A small network was shown many inputs. Here are its activations along a few directions, one row for each input.
Each table varies a few parts of the input and shows all the possible inputs, shuffled.
A made-up example of a description, with smaller parts first: one of 8 places around a ring, together with either a single point or (one of 2 separate values, together with one of 4 places along a line) or one of 9 places around a ring.
Shared parts are said once, and a part with two or three values counts as separate values.

Other details of the inputs shift rows strongly along two fixed directions, in all tables alike. That doesn't count.

A family of inputs:
x1: [ 30 -37  -8  -4 -22 -23   6 -14   2  -1  -2 -32 -17   3  23]
x2: [-13  12  -7  35  26   9  -7  19 -36 -22  11  20  -7   8   7]
x3: [ -3  -9  -5 -10 -22 -17   2 -19   3  24   0 -28   9   2 -11]
x4: [-26  21   9 -15  -3  14  -2   0  22  16 -14  12  29 -15 -35]
x5: [ 12   5   8  14   6  -4   4  -1  -2 -13  -3   6 -19  -3  20]
x6: [-12  11  -3  28  21  16  -5  30 -34 -33  14  15 -13   2   1]
x7: [-24  34  13 -26  -7   3   7 -15  27  18   4  11  17 -12 -19]
x8: [ 24 -42  -5 -10 -23 -15   1   1  -7 -11   3 -42 -14   6  14]
x9: [ 48 -43  -5 -23 -12 -17 -13   1   0   3  -1 -18  -1   8   8]
x10: [  8  -9 -12  22  16   4  -3   8 -19  -6   0   9  -6   7  11]
x11: [ 12  -6   1 -14 -15 -13   4 -21  18  30 -15 -16   9  -1  -6]
x12: [-21  33   5 -25   2   1  -1 -18  26  31   1  10  20  -6 -25]
x13: [  9  -4   7   9   5   9   2  12  -1 -21  -5   7 -13   1  19]
x14: [-21  21   3  29  10   5   1  12 -18 -34  17  12 -23   3  16]
x15: [ -7  17  -7  38  20  11   6   7 -15 -13   8  21 -17   8  15]
x16: [ 13 -15  -5 -14  -8  -9  -6 -13  12  25 -20  -6  17  -1 -11]
x17: [ 35 -50 -12  -8 -10 -14  -6   7 -11   2  -7 -27  -9   5  14]
x18: [-39  18   6 -16 -10  16  14  -2  24   8  -4   0  17 -12 -25]
x19: [-22  25   4 -20   5   6  -4 -11  15  24  -1  20  32  -2 -28]
x20: [ -2  19  15   9  21  18   0  17  -5 -26  13  24 -10   0  14]
Each input here is: one of 4 places along a line, together with one of 5 places around a ring.
Changing only the place on the line of 4 turns x12 into x11. The same change can be made to x19. Which row results? -> x16
Change only the place on the line of 4 in x6. List by row number the other rows that result. -> x4, x9, x17
Change only the place on the ring of 5 in x3. List by row number the other rows that result. -> x2, x6, x8, x14
A walk changes only the place on the ring of 5. It starts at x10 and steps to x17. List the rest of the walk in order. -> x18, x1, x15
